A small network was shown many inputs. Here are its activations along a few directions, one row for each input.
In each table, some parts of the input vary, and every possible input appears once, in random order.
A made-up example of a description, with smaller parts first: one of 2 separate values, together with either a single point or one of 9 places around a ring or (one of 4 places along a line, together with one of 5 places around a ring).
Shared parts are said once, and a part with two or three values counts as separate values.
In the rows, 128 means zero.

Rows:
R1: [158 111 126  88 117 125 146 138 144 122 102 130  86]
R2: [139 138 130 150 132 127 120 132 136 149 151 107 181]
R3: [109 194 178 194  95 115 110  62  86  98 161 243 164]
R4: [159 152 114 129 119 122 151 134 144 117  95 107  96]
R5: [136  97 144 111 132 125 116 135 138 152 163 131 167]
R6: [ 87  77 124 125 144 144 103 148 133 137 133 127 133]
R7: [ 86 139 101 144 143 156 131 121 126 114 101  96  89]
R8: [ 78  93 119 102 138 158 123 126 124 124 104 116  80]
R9: [ 94 126 108 167 144 133 105 140 132 128 127 101 139]
R10: [182 162 126 119 122  98 153 133 123 131 132 113 139]
R11: [181 120 139  79 122 105 149 139 122 137 138 137 135]
Q: What do these inputs look like to the network?
A: either a single point or (one of 2 separate values, together with one of 5 places around a ring)
Q: Which other rows does R8 become when the choice among 2 separate values takes its other values? List them by row number.
A: R7

Rows:
R12: [152 209 137 116 112 108 164  71  74 111 134 135 113]
R13: [ 63  39  97  95 153 136 119 171 139 129 110 101  75]
R14: [ 91 122  82 136 163 174 158 173 138 114  91  36 104]
R15: [ 87 171 128 208 113 142  89  78 134  90  99 186  93]
R16: [113  62 111  32 138 170 141 141 139 159  95  88  90]
R17: [ 77 129 132 216 134 145  53 107 149 137 155 159 182]
R18: [105 163 139 194 133 130 124 131 115 155 155 119 214]
R19: [247 177 133 113  87  67 167 143 164 107 119 169 102]
R20: [141 145 175  85  90 145 145  82  99 113 115 193 105]
R21: [ 81  84 159 151 137 113  92 142 109 129 185 189 175]
R22: [231  80  87  73 147 103 165 199 192 143  98  58  81]
R23: [ 95 122 158 136 110 107 104 113  93  96 111 211  93]
R24: [121 116  97  66 170 140 168 140 120 143 119  27  91]
R25: [128 213 118 183 118 141 154  99  91  92  97 157 128]
R26: [244 124 142 118 113  63 133 154 171 139 165 138 197]
R27: [142 163 148 123 131 102 121 103  88 174 183 107 200]
R28: [128 102 185  98 113 142 126 111 116 159 180 165 186]
R29: [ 59  82  77 161 143 176  82 147 172 115  91  65  75]
Q: What do these inputs look like to the network?
A: one of 3 separate values, together with either a single point or one of 5 places around a ring
Q: The inputs of R15 and R29 match in every part but the choice among 3 separate values. If R25 is changed in the same way as R15 into R29, which row does it become?
A: R14
Q: Which other rows does R21 become when the place on the ring of 5 takes its other values? List them by row number.
A: R17, R18, R27, R28
Q: Which other rows does R19 become when the choice among 3 separate values takes its other values? List them by row number.
A: R22, R26

Rows:
R30: [177 219 139 200 117  80 131 100 106  99 162 173 177]
R31: [133 124  98 113 128 132 150 154 139 117  67  78  69]
R32: [ 91 162 160 197 117 134  80  83 107 132 170 169 201]
R33: [151  93 125  58 136 121 144 145 125 140 131 105 106]
R34: [189 163 164 151 109  70 124 108 106 131 193 209 205]
R35: [188 165  93 139 143 129 164 159 151 140 112  61 149]
R36: [ 73  88  99 114 154 149 113 153 127 145 108  79 106]
R37: [ 77  70 104 129 145 155 103 159 157 137 115  88 100]
R38: [ 53 140 158 187 122 155  89  89  91 101 139 220 147]
R39: [150  69 129  69 126 121 128 161 160 140 121 115  94]
R40: [133 136  95 107 135 129 151 142 129 126  78  80  70]
R41: [ 78  95 102 116 156 153 118 143 124 139 127  80 114]
R42: [138 146 191 129  97 108 135  87  99 125 164 215 154]
R43: [150 215 152 186  95 113 123  77 110 115 140 167 166]
R44: [157  86 129  64 134 128 139 141 142 137 133 111 111]
R45: [156  79 128  69 131 124 136 144 160 145 126 116 109]
R46: [138 122  99 122 129 134 142 148 159 118  84  88  62]
R47: [115 190 153 173 100 133 129  83  90  76 109 212 109]
R48: [140 145  97 110 137 133 157 132 127 119  97  80  77]
R49: [144 132  98 121 134 137 150 131 159 122  89  90  78]
R50: [145 140  99 116 136 140 153 128 142 115  98  85  80]
R51: [ 73  74 103 120 145 152 113 165 138 135  97  77 106]
R52: [115 169 140 207 134  98  91 106 109 121 195 180 215]
R53: [128 115 100 148 157 149 128 169 149 159 145  60 189]
R54: [164 158 179 138  90 102 114  83 108 143 171 199 193]
R55: [144  74 127  62 127 119 137 168 139 138 104 102  99]
R56: [202 110 126  90 138 118 153 173 151 163 149  87 178]
R57: [144  86 123  56 135 116 139 155 128 146 113 104  99]
R58: [ 82  81 103 128 150 157 110 143 157 143 120  91 116]
R59: [ 62 150 166 186 121 138 102  86 104 120 164 188 164]
R60: [124 202 159 173  99 117 144  80 105  98 133 183 126]
R61: [127 137 180 126  95 123 122  91  86 104 144 248 137]
R62: [ 83  88 105 123 154 160 113 139 140 135 128  85 119]
Q: The inputs of R56 and R35 match in every part but one. If R42 is changed in the same way as R56 into R35, which row does it become?
A: R60
Q: What do these inputs look like to the network?
A: one of 3 separate values, together with either a single point or one of 4 places along a line or one of 6 places around a ring
Q: Which other rows does R34 become when the place on the line of 4 takes its other values? List them by row number.
A: R42, R54, R61

Rows:
R63: [ 73  66  97 122 168 193 136 178 157 134  82  66  90]
R64: [ 79 149 154 135 119 184 121 110  86 115 122 131 166]
R65: [ 93 174 161 239 111 109  97  93 143 126 184 178 185]
R66: [ 98 140 173 181  97 100  75  93 103  80 154 246 125]
R67: [ 63 108 134  98 156 172 118 112 111 113 139  65 104]
R68: [ 66 156 170 208 119 155  90  91 104  88 178 199 177]
R69: [ 97  47  85  91 138 133 131 176 158 121  62 112  45]
R70: [ 93  91 128  67 131 116 105 111 113 103 117 115  55]
R71: [111  79  75 151 158 152 123 179 192 166  85  44 102]
R72: [207 174 151  97  85 134 150  92 130 126 110 155 146]
R73: [189  99  83  79 121 139 165 170 199 149  80  90  72]
R74: [168 182 158 129 120 102 160 151  85 107 128 121 164]
R75: [110 166 145 168 108 141 127 111 124 154 127 109 174]
R76: [160 148  85  91 159  91 169 143  92 140 135  80 108]
R77: [189 185 166 177  96 101 150  66 143 129 154 230 155]
R78: [189 134 124  60 114 122 146 101 154 123 132  89  86]
R79: [163 203 118 194 135  67 124 111  88 108 164 213 184]
R80: [112 133 153 106  98 130 106 110  87 106 100 180 113]
R81: [ 98 128 103 132 151 128 129 106 141 170 137  54 114]
R82: [161  29 171  54 140 106 102 171 138 190 214 141 230]
R83: [170  99  54 110 164 114 165 211 142 140  86  68  93]
Q: What do these inputs look like to the network?
A: either a single point or (one of 4 places along a line, together with one of 5 places around a ring)

Rows:
R84: [160 218 158 155  90 106 160  65 102 107 140 183 135]
R85: [141 107 102  61 114 119 157 160 126 103  51 112  25]
R86: [107 161 133 204 137 103  95 115  98 134 169 153 203]
R87: [158 134  78 133 145 150 147 159 164 118  89  43 104]
R88: [ 17 133 144 193 120 172  66  71 103 110 140 196 137]
R89: [108  95  73 128 176 130 120 179 153 137 129  38 119]
R90: [191 127 185 118  95  86 113 118 133 144 195 189 199]
R91: [123 126 173 129 128 119 109 114  88 143 189 178 221]
R92: [124  51 107  59 160 149 138 179 137 171 139  68 133]
R93: [170 155 106  78 127 131 171 127 133 129  74  61  60]
R94: [195  52 117  45 137 112 141 171 183 171 130  87 128]
R95: [147 205 140 210 111 123 132 108 129 120 138 165 179]
R96: [144 176 162 147 101 101 142  83  94  76 124 239  88]
R97: [  7  52 114 133 150 191 101 143 149 130  85  80  64]
Q: The inputs of R85 and R96 match in every part but one. If R97 is changed in the same way as R85 into R96, which row does it become?
A: R88
Q: What do these inputs look like to the network?
A: one of 2 separate values, together with either a single point or one of 6 places along a line
Q: Which other rows does R93 become when the place on the line of 6 takes its other values? List them by row number.
A: R85, R87, R89, R92, R94
